Each row below holds a small network's activations on one input, seen along a few directions.
Each table varies a few parts of the input and shows all the possible inputs, shuffled.
A made-up example of a description, with smaller parts first: values(2) and (point or ring(11) or (line(4) and ring(5))).
Shared parts are said once, and a part with two or three values counts as separate values.

Other details of the inputs vary at random and push rows far along two fixed directions, the same in every table; ignore that.

A family of inputs:
R1: [ 26  31 -82  17  24   1  13  32 -48  -9   3  -8]
R2: [ 31  18 -38 -11  31  41  32  14 -10 -36   5  13]
R3: [ 17 -36  63 -23 -16  -7  -3 -34  50  21  15  32]
R4: [-50  33 -19   8 -18  -9 -13  26 -13 -32   7 -36]
R5: [ 22  23 -16 -25  59  39  -1  18  -6  -8   5  26]
R6: [ 44 -32   7  -5 -17 -11  30  -7  36 -10 -22  35]
R7: [ 68   0 -10   4  42  11   5 -11  14  19  -2  46]
R8: [ -2  34 -79   0  28  -1   4  45 -35 -26  11  17]
R9: [-35   9 -36  19 -31  -6  -1  22 -31 -10 -14 -51]
R10: [ 29  23 -15 -17  54  21  -1  -2 -25  20  35  30]
R11: [-28 -15  47  22 -45 -28 -27 -22  32  37 -29 -28]
R12: [-53 -37  68  -6 -47 -28 -29 -17  19  31   6 -27]
R13: [ 54 -36 -23 -22   4  22  34   8  -3 -10  29  39]
R14: [-43  31   2  -9  12  -4 -40  26  -6  -6   6 -13]
R15: [-44 -17  62   3 -35 -48 -28 -10  35  24 -33 -16]
R16: [-44  37 -12  22 -10 -15   4 -10 -43  -4  25 -52]
R17: [ 38 -29  19 -15 -15   0  29 -26  30 -10  23  30]
R18: [ 36 -38  16 -16 -10  26  -3  -1  35  21 -20  31]
R19: [ 27 -46  31  -3 -43  31  30 -26  47 -20 -25  10]
R20: [ 44  -9 -21 -29  37  21  -5  18  23   5   1  79]
R21: [-51  22  -2  -1  11   4 -33  17 -27  -1 -11 -41]
R22: [-23  33   4  10  27 -36 -29   5 -25  12 -11 -22]
R23: [ -2  15 -71  -6  21  29   9  52 -54 -28  35  -2]
R24: [ 17 -44  33 -26 -10  35  -9   6  32  14  13  41]
R25: [-57   2  40  38 -39 -28  17 -52 -10   0 -15 -66]
R26: [-28  35 -14  29  -2 -43  -3   1 -34 -14 -13 -47]
R27: [ 48 -30  27  26 -36  -4  28 -46  48   3 -22  14]
R28: [-39  22  18  15  25 -14  -9 -29 -31  19  -2 -35]
Description of these inputs: values(2) and (line(5) or ring(9)).
Change only the line(5) part in R13. List by row number the other rows that result.
> R16, R17, R23, R25
Change only the values(2) part in R18. List by row number the other rows that result.
> R9

A family of inputs:
R29: [ 57 -14   1  -6  20   4   9  -3  29  -2 -10  52]
R30: [ -6 -35  71   0 -41  12 -13 -28  71  11 -47   9]
R31: [ 66 -14 -13 -10  34  21  23 -22   3  13   6  48]
R32: [-18  16 -23   9   0  24   6  13 -15 -23 -17 -25]
R33: [ 27  35 -34  -4  45   5  11  -4 -25  -3  18  13]
R34: [ 14  24 -16  -9  51  38   3   1 -24  -5   6   6]
R35: [  4 -37  36  19 -52  -7  18 -34  41   7 -23  -4]
R36: [-20  -3  -6  -4 -18  -2   4  14 -14 -19   4 -23]
R37: [-40  20 -21  -7  13 -14 -25  35 -28   4   4 -16]
R38: [-60  37 -31   1  18 -24 -36  38 -37 -10  12 -31]
R39: [  7 -25  38  -9  -4  11   7 -21  24   0  17  18]
R40: [ 44 -11 -19   4   6  10  30  -7  14 -17  -2  26]
R41: [-27  19 -14  18   5 -26 -24  11 -21  12 -14 -17]
R42: [-21   9  15  10 -10 -33 -17   0   2   3 -21 -19]
R43: [-13  23   4  11   1 -23 -12   4   2   2 -10  -5]
R44: [-10 -14  20  -3 -42   6   9 -10  23 -14   4  -3]
R45: [-44 -10  20  -1 -27 -16 -30   6  11  17 -11 -14]
R46: [  4 -35  39  15 -51 -10  23 -32  41   4 -25  -6]
R47: [ -9 -16  10   2 -29   5   7  -1  11 -19   5  -1]
R48: [ 48 -20  -5  -3  -3   7  34 -10  19 -13 -10  23]
R49: [  6 -27  35 -13  -7  12  10 -18  17  13  10  15]
R50: [ 58   9 -31  -6  48  18  13  -2 -18  10  15  27]
R51: [-31  29 -11  22   2 -29 -33  18 -21  14 -12 -37]
R52: [ 19  -5   3   9 -20  -1  24 -16  22 -12  -6   7]
R53: [-34   9 -20  10 -22  -3 -15  21 -26  -7   9 -40]
R54: [ 39 -23   1 -21  21  32  15  -8   5  11  20  46]
R55: [  1  21 -61  -9  23  15   7  39 -51 -20  19  -3]
R56: [-41   5  38   2 -22  -6  -7 -17   8   4  16 -21]
R57: [ 23  18 -52  12  20   6  12  20 -27  -6   4  -4]
R58: [ 53 -11  -2 -10  28  13  26 -21   4  11   3  36]
R59: [ -8  -9  28  11 -19 -24 -10  -9  19  14 -25  -4]
R60: [-19 -12  -6   4 -29   5  -1   7  -8  -6   2 -13]
R61: [ 13   2  -5 -20  32  15   9   9 -19  -3  25  13]
R62: [-66  33  -2   1  -9 -24 -33  23 -12  -1   6 -33]
R63: [-28  22   4  10   9 -27  -7 -13 -27   4   0 -39]
R64: [  8  11 -36 -26  38   5 -10  38 -19  -6  11  19]
R65: [-36  -8  21  -1 -28 -14 -34   9  15  18  -8 -22]
R66: [ 38  -6 -13 -19  32  32   6   6  -9   9  28  28]
R67: [ -2  -9  40  11 -13 -16   4 -40  20   5  -4  -6]
Describe the family of inputs behind these rows.
> values(3) and (point or (values(2) and line(6)))
Changing only the values(3) part turns R38 into R39. The same change can be made to R41. Which row results?
> R31
List by row number the other rows that have the values(3) part in common with R46.
> R32, R35, R36, R40, R44, R47, R48, R52, R53, R55, R57, R60
Change only the values(3) part in R61. List by row number the other rows that result.
> R36, R64
Change only the line(6) part in R50. List by row number the other rows that result.
> R31, R33, R58, R63, R67

A family of inputs:
R68: [ 27 -15   0  -2  -6  13  20 -10  15  -1 -10  18]
R69: [ -8  22 -31   8  12  -3   4  11 -31  -8  12 -16]
R70: [ 13 -26  37  -5 -12   0   5 -23  26  13  -1  16]
R71: [-12  28 -34   6  15  -1  -2  14 -34  -9   4 -23]
R72: [-10 -10  28  -1 -17 -16  -9  -9  21  12 -10   0]
R73: [-15  22 -12  -3  21  -4 -12  10 -24   4  11 -12]
R74: [ 83 -16 -59 -34  38  56  33  34  -2 -25  21  69]
R75: [-21  23 -12   1  18 -10 -17  11 -28   4  14 -19]
R76: [-11 -25  50  11 -45  -7   9 -33  37   0 -18 -12]
R77: [-21  24 -19   3  21  -7 -17  17 -25   5   4 -11]
R78: [ 53  -3 -18 -19  43  26  10   7   2   1   6  44]
R79: [-55  26  -9  23 -19 -35 -16  12 -27  -6  -8 -54]
R80: [  8  17 -38   2  23   3  12  13 -35  -7  14  -2]
R81: [-39  24 -15  21  -8 -17 -11  11 -25  -5  -5 -40]
R82: [-19  13 -13  10  -1  -8   3   1 -16 -10   4 -24]
R83: [-24 -35  49 -10 -44   3 -14  -9  42   6  -6   2]
R84: [  7 -18  28  -3 -13  -3  -7 -13  29  11 -10  16]
R85: [  2 -24  29  11 -38 -10   5 -20  34  -2 -16  -1]
R86: [ 25  -7  11 -13  16  13   6  -9  14   5   3  30]
R87: [ 20 -20  26  -7  -2   8  -1 -13  25  11  -9  20]
Describe the family of inputs behind these rows.
> values(2) and (point or line(9))
List by row number the other rows that have the values(2) part in common with R77.
> R70, R72, R73, R75, R78, R83, R84, R86, R87

A family of inputs:
R88: [ -8 -18  69  -2 -19 -18 -11 -34  47  25 -25   1]
R89: [ 36 -24   6 -30  18  25   2  12  26   2   7  55]
R90: [-80  37  16  11  -1   8 -12 -11 -40 -13  15 -72]
R91: [  8  13 -22 -11  45  -2 -14   8 -30  17  17  14]
R92: [  8 -27  26 -19 -14  25 -15   5  39  14 -11  27]
R93: [-24  13 -25   8 -20 -14   9  11 -24 -19   6 -25]
R94: [-21  15  29   9   5 -18 -31 -12  15  17 -13  -3]
R95: [-31 -18  70  30 -69 -34   9 -51  47   7 -44 -44]
R96: [ 33 -10 -37  -4   5  21  30  19   0 -26   6  28]
R97: [ 52  -2 -23 -29  45  19   1  17  -6   5  32  52]
R98: [ 30 -38   9   0 -42  32  21  -8  45  -9 -22  18]
R99: [ 12  11 -40  13  16  -5  19  -1 -33  -6   7 -11]
R100: [-16  15 -16 -19  19  -7 -17  20 -17   3  18   9]
R101: [-14 -25  61  -1 -29 -13 -15 -25  31  32   1   1]
R102: [-49  27  11  11  15 -30 -34   4 -30  19  -3 -38]
R103: [ 29  18 -57   6  26   6  24  14 -38  -8  21   3]
R104: [ 13  14 -41   5   5  -3  15  16 -30 -18  24  -8]
R105: [ 43 -14  16  16 -14   6  22 -34  42  -6 -26  23]
R106: [-55  18 -25  17 -25 -14 -11  27 -33 -26  -8 -57]
R107: [ -9  27 -32  22  14 -13   7   6 -44  -9  -5 -30]
R108: [ 44 -30   7 -36  19  31   0  16  31   0   2  56]
Describe the family of inputs behind these rows.
> point or (values(2) and line(10))
Change only the line(10) part in R92. List by row number the other rows that result.
> R88, R89, R91, R94, R97, R100, R101, R102, R108
Change only the values(2) part in R101. List by row number the other rows that result.
> R103
Change only the values(2) part in R102. List by row number the other rows that result.
> R107

A family of inputs:
R109: [-18 -17  34 -14  -2   5   0 -18  14   4   5  14]
R110: [-12 -28  36   4 -14   0   3 -35  14  22  -6   1]
R111: [  1   2  17   9 -16  -5  10 -24  13  -1   7  -8]
R112: [-45  26 -12  16   4 -26 -25  15 -26  18 -14 -38]
R113: [-42  17 -15   6 -11 -15  -9  17 -34  -8  16 -50]
R114: [17  0 -8  3 15 21 -6  3 -7 11 -7  8]
R115: [ 19  23 -71  -5  30  24   2  36 -34 -16  12  14]
R116: [-24  24 -21  13  12  -4 -23  13 -26  11  -6 -20]
R117: [-33  12 -21   8 -17 -15  -4  24 -16  -4 -10 -24]
R118: [-15   4  23  21 -27 -22   3 -23  17  -3  -4 -15]
R119: [-29  17  -1  25  -8 -33  -4  -4 -12 -13  -8 -30]
R120: [-45  20  -9  16   2 -37 -29  11 -34  15 -12 -47]
R121: [-36   5  16   0 -15  -3 -26   3  16   3  -6 -13]
R122: [ 48  21 -56  -5  59  12   4  22 -32   8  24  37]
R123: [-29 -15  18  11 -45   3  -5  -5  13  -6 -13 -27]
R124: [ -7 -13  29  -7 -12  17 -13  -5  32  -3 -10   8]
R125: [-51  18   8  16 -10 -17   5 -16 -23  -8  -1 -38]
R126: [ 35 -31  40  -1 -19  11  26 -36  42  -4  -7  15]
R127: [-10   7 -12   1 -16  -4   5   1 -10  -1  19 -17]
R128: [ 42  20 -55 -31  62  12   2  38 -25 -12  11  42]
R129: [-33  40 -33  20   8  -6 -12  12 -27 -13  -6 -34]
R130: [ 49 -26  23  -8   0  28  29 -23  33 -11 -11  28]
R131: [ 40  18 -51 -24  62   9  -2  37 -24 -14  24  48]
R132: [ 17 -20  36   1 -16   0   1 -31  26  26   3   8]
R133: [-32   5  29   2 -20 -21 -20  -6  13   7   7  -6]
R134: [ 34 -14 -25 -12  10  29  18  16 -10 -13   8  14]
R135: [ 15   4 -43  -2  17  -5   4  32 -27 -14  17  14]
R136: [  8   2   6 -21  19  10  -2   7   1  -2  16  11]
R137: [ 14 -20   4   3 -27  -2  12  -6  20  -2   9  16]
R138: [-14   3  13  14 -18 -15   6 -10  19  -4 -24 -15]
R139: [ 13 -25  53 -17 -22   6   1 -28  45  11   8  26]
R140: [-20  17  -4 -11  23   8 -16  21 -21  -8   9 -13]
R141: [ 17 -16  24  -3  -4   2   2 -19  12  19  -1   1]
R142: [ -4  21 -19   6  10 -19   3   5 -19 -11 -12 -18]
R143: [ 62  -4 -23  -7  30  40  25   1   5 -17  -3  43]
R144: [ 21 -41  14 -10 -18  21  30 -19  17   0   5  27]
R145: [ 49 -41  11 -19 -24   5  25  -7  37  -4 -13  38]
R146: [-23   1  16  11  -4  -4 -16  -1 -17  16  -9 -35]
R147: [ 11 -11  14   7  -1 -16  -6  -5   6  14  -6  10]
R148: [ 10 -10  13 -15   2   6   0   5  29   5 -13  28]
Describe the family of inputs behind these rows.
> values(4) and (point or ring(9))
Changing only the values(4) part turns R122 into R137. The same change can be made to R110. Which row results?
> R144
Changing only the values(4) part turns R126 into R136. The same change can be made to R143. Which row results?
> R124
